Each row below holds a small network's activations on one input, seen along a few directions.
Each table varies a few parts of the input and shows all the possible inputs, shuffled.
Descriptions start from the smaller parts, as in this example, which fits no table here: one of 4 places along a line, together with either a single point or one of 9 places along a line or (one of 2 separate values, together with one of 5 places around a ring).
Shared parts are said once, and a part with two or three values counts as separate values.

Other details of the inputs shift rows strongly along two fixed directions, in all tables alike. That doesn't count.

Rows:
row 1: .03 .12 .00 -.13 -.02 -.13 .10 .10 .11 -.09 -.15
row 2: -.14 -.15 .25 .43 .29 .02 .42 -.83 .05 .18 -.09
row 3: .18 .10 .00 .03 .12 -.04 .01 .19 .05 -.01 -.08
row 4: .07 .08 -.01 -.12 -.08 -.06 .13 .13 .06 -.02 -.20
row 5: .11 .09 .01 .04 -.01 -.13 .03 .18 .00 -.10 -.17
row 6: -.10 -.24 .26 .56 .11 .01 .42 -.76 -.07 .16 -.24
row 7: .05 .07 -.08 .06 .14 -.01 -.04 .22 .07 -.02 -.15
row 8: .13 .17 -.03 -.03 .14 -.09 .02 .12 .10 -.05 -.04
row 9: -.56 -.08 .48 .46 -.28 .41 -.15 -.75 .01 .39 .32
row 10: .14 .04 -.01 -.01 -.08 -.06 .07 .17 .03 -.03 -.20
row 11: .03 -.03 -.10 -.16 .01 -.17 .15 .05 -.01 -.14 -.05
row 12: .00 .14 -.11 .01 .15 -.06 -.03 .15 .12 -.06 -.11
row 13: -.23 .11 .21 -.18 -.38 .18 -.42 .07 .01 .10 .55
row 14: .07 .01 -.12 -.05 .04 -.22 .08 .06 -.06 -.16 -.04
row 15: .07 .02 -.10 .02 .07 .06 .00 .21 .11 .05 -.18
row 16: -.36 -.07 .03 -.18 -.32 .17 -.41 .05 -.08 .06 .57
row 17: .13 -.06 -.13 -.17 .08 -.02 .16 .08 -.01 .03 -.02
row 18: .18 -.05 -.10 -.01 .15 -.09 .06 .13 -.07 -.04 .01
row 19: .07 .16 -.02 -.02 .01 -.18 .04 .12 .05 -.13 -.13
row 20: .20 -.11 -.12 -.05 .09 -.03 .10 .13 -.04 .02 -.03
row 21: -.13 -.08 .14 -.25 -.38 .28 -.59 -.09 -.30 -.12 .39
row 22: .20 .11 .01 -.16 .07 .14 -.13 .00 -.05 -.23 -.29
row 23: .00 -.01 -.21 -.03 .18 -.11 .02 .10 .01 -.09 -.02
row 24: -.03 .10 -.09 -.10 .13 -.02 .03 .13 .18 -.02 -.13
row 25: .05 -.08 -.18 .03 .17 -.06 .01 .16 -.04 -.05 -.06
row 26: -.12 -.19 .27 .60 .17 -.06 .37 -.76 -.09 .10 -.21
row 27: .07 -.07 -.11 -.15 -.05 -.10 .18 .08 -.05 -.06 -.10
row 28: -.13 .03 .21 -.06 -.44 .26 -.44 .14 -.06 .17 .50
row 29: .14 .09 -.02 -.13 .05 .02 .11 .13 .11 .07 -.11
row 30: .13 .01 -.13 -.07 .17 -.14 .06 .07 -.01 -.08 .04
row 31: -.32 -.11 .01 -.17 -.39 .24 -.38 .08 -.12 .13 .52
row 32: .07 -.13 -.20 -.01 .10 .01 .05 .16 -.01 .02 -.09
Each input here is: one of 2 separate values, together with either a single point or (one of 3 separate values, together with one of 5 places around a ring).
The inputs of row 10 and row 6 match in every part but the choice among 2 separate values. If row 4 is changed in the same way as row 10 into row 6, which row does it become?
Answer: row 27
Change only the choice among 3 separate values in row 7. List by row number the other rows that result.
Answer: row 3, row 5
Change only the choice among 2 separate values in row 14. List by row number the other rows that result.
Answer: row 19

Rows:
row 33: -.04 .04 .14 -.29 -.46 -.10 -.46 .15 -.27 -.29 .38
row 34: .18 -.16 -.29 .07 .31 -.01 .08 .34 .03 .07 -.17
row 35: -.16 .03 -.08 .03 -.17 .01 -.50 .40 -.18 .01 .56
row 36: .10 -.02 -.23 -.32 .20 .03 .28 .16 .19 .12 -.17
row 37: -.25 -.04 -.12 -.34 -.13 .29 -.47 .25 .01 .08 .46
row 38: .13 .04 -.13 .12 .17 -.37 .22 .32 .05 -.11 -.08
row 39: .01 -.15 -.02 -.30 -.33 .32 -.55 .16 -.30 -.16 .30
row 40: .29 .03 -.18 -.10 .24 -.17 -.07 .02 -.19 -.34 -.30
row 41: -.03 -.27 .16 .56 .22 .09 .52 -.55 .09 .43 -.23
row 42: -.50 .02 .27 .37 .00 .22 -.26 -.69 -.01 .15 .49
row 43: .01 -.13 .32 .35 .01 -.07 .53 -.81 -.12 .01 -.43
row 44: .03 .15 -.15 -.17 .25 -.32 .20 .13 .21 -.18 -.10
row 45: .24 .63 .25 .06 .06 .16 -.13 .38 .45 .00 -.66
row 46: .16 -.02 -.19 .03 -.04 -.27 .34 .32 .09 .05 -.13
row 47: .38 -.13 -.12 -.28 .01 .07 .21 .08 -.12 -.13 -.32
row 48: -.56 -.03 .38 .21 -.35 .14 .06 -.65 .06 .31 .40
What do these inputs look like to the network?
Answer: either a single point or (one of 3 separate values, together with one of 5 places around a ring)
Change only the choice among 3 separate values in row 35. List by row number the other rows that result.
Answer: row 40, row 42
Change only the choice among 3 separate values in row 47. List by row number the other rows that result.
Answer: row 36, row 41

Rows:
row 49: -.17 -.02 .02 .34 .03 -.31 .30 -.11 .01 .03 -.09
row 50: .06 .12 -.15 -.43 -.53 -.18 -.38 .65 -.26 -.39 .28
row 51: -.72 -.26 .28 .39 -.24 .36 -.48 -.61 -.10 .27 .79
row 52: -.10 -.01 -.09 .12 .18 -.41 .35 -.07 .16 -.05 -.16
row 53: .22 .19 -.02 .14 .18 -.01 .13 -.04 .12 -.15 -.69
row 54: .27 -.31 -.28 .24 .41 .01 .40 .06 .03 .17 -.25
row 55: .28 -.04 -.68 -.72 .34 -.10 .08 .80 .11 -.14 .06
row 56: -.12 -.05 .24 .28 .08 -.20 .35 -.63 -.05 -.18 -.26
row 57: -.51 -.21 .35 .38 -.40 .43 -.61 -.65 -.42 .09 .58
row 58: .19 .03 -.29 -.19 .31 -.41 .69 -.01 .25 .02 -.28
row 59: .14 .19 .01 .01 .26 -.01 .15 -.12 .22 -.19 -.63
row 60: .10 .36 .18 -.31 -.38 .05 -.89 .49 -.19 -.27 .79
row 61: -.06 .34 .12 -.16 -.27 -.03 -.78 .62 -.02 .00 .93
row 62: -.03 .07 .39 .30 .35 .23 .54 -.96 .19 .16 -.60
row 63: -.33 -.27 .66 .35 -.75 .25 -.21 -.61 -.38 .21 .60
row 64: .15 .00 -.01 -.20 .04 -.23 .43 -.36 -.01 -.13 -.21
row 65: -.32 -.06 .48 .44 -.38 .44 -.16 -.29 .06 .55 .32
row 66: .08 .22 -.16 .03 .45 -.13 .31 .21 .39 -.02 -.58
row 67: -.09 -.06 -.40 -.24 -.11 .03 -.49 .69 -.15 -.07 .41
row 68: .15 -.17 -.02 .22 .02 -.28 .48 .05 .02 .18 -.16
row 69: .64 -.15 -.54 -.60 .08 -.05 -.14 .91 -.23 -.26 -.19
row 70: -.21 .13 .18 .57 .19 .07 .21 -.35 .22 .25 -.38
row 71: -.30 .24 .02 -.57 -.52 .35 -.52 .55 .16 .19 .69
row 72: -.18 -.27 .21 .13 .18 .26 .11 -.91 -.18 .15 .05
row 73: .37 .00 -.59 -.66 .26 -.19 -.25 .74 -.10 -.47 -.23
row 74: .48 .01 .07 .13 .23 .05 .38 -.05 .13 .04 -.79
The inputs of row 63 and row 68 match in every part but one. If row 50 is changed in the same way as row 63 into row 68, which row does it become?
Answer: row 49
What do these inputs look like to the network?
Answer: one of 2 separate values, together with either a single point or (one of 3 separate values, together with one of 4 places along a line)
Change only the choice among 3 separate values in row 53. List by row number the other rows that result.
Answer: row 50, row 57
Change only the place on the line of 4 in row 51. List by row number the other rows that result.
Answer: row 54, row 55, row 67

Rows:
row 75: .04 .07 .03 .03 .08 -.06 .04 -.11 .01 -.10 -.11
row 76: .05 .05 .05 .08 .09 -.05 .03 -.05 .00 -.07 -.11
row 77: .06 .01 .06 .02 .00 -.05 .13 -.05 .01 -.01 -.13
row 78: .31 .09 -.42 -.58 -.06 -.08 -.25 .88 -.01 -.24 -.06
row 79: -.04 .05 -.03 .09 .15 -.05 .07 -.03 .08 .01 -.06
row 80: -.17 .06 .12 .05 -.22 .10 -.30 .00 -.06 .06 .35
row 81: .02 .00 .02 .06 -.01 -.04 .12 -.03 .03 .01 -.15
row 82: .01 .02 .00 .10 .14 -.06 .06 -.02 .08 .01 -.05
row 83: .05 .03 .04 -.03 -.01 -.06 .13 -.10 .02 -.04 -.13
row 84: -.17 -.07 .10 -.02 -.20 .19 -.27 -.01 -.04 .12 .34
row 85: -.14 -.03 .13 -.09 -.26 .20 -.29 -.09 -.11 .01 .28
row 86: -.03 .02 -.02 .03 .05 -.05 .16 -.02 .09 .07 -.07
row 87: -.19 -.02 .14 -.02 -.29 .10 -.19 .02 -.01 .12 .36
row 88: .08 -.04 .02 .02 .09 .06 .05 -.07 -.03 -.01 -.14
row 89: .02 -.26 -.17 .01 .11 -.17 .19 -.15 -.19 -.07 .08
row 90: .01 .04 .01 .11 .08 -.04 .02 -.04 .02 -.05 -.14
row 91: -.01 -.03 -.06 .03 .14 .05 .08 -.05 .05 .06 -.08
row 92: .05 .03 .01 .06 .02 -.04 .14 -.03 .04 .05 -.09
row 93: .07 -.02 -.04 .05 .11 .06 .07 -.05 .01 .05 -.10
What do these inputs look like to the network?
Answer: either a single point or (one of 3 separate values, together with one of 6 places along a line)
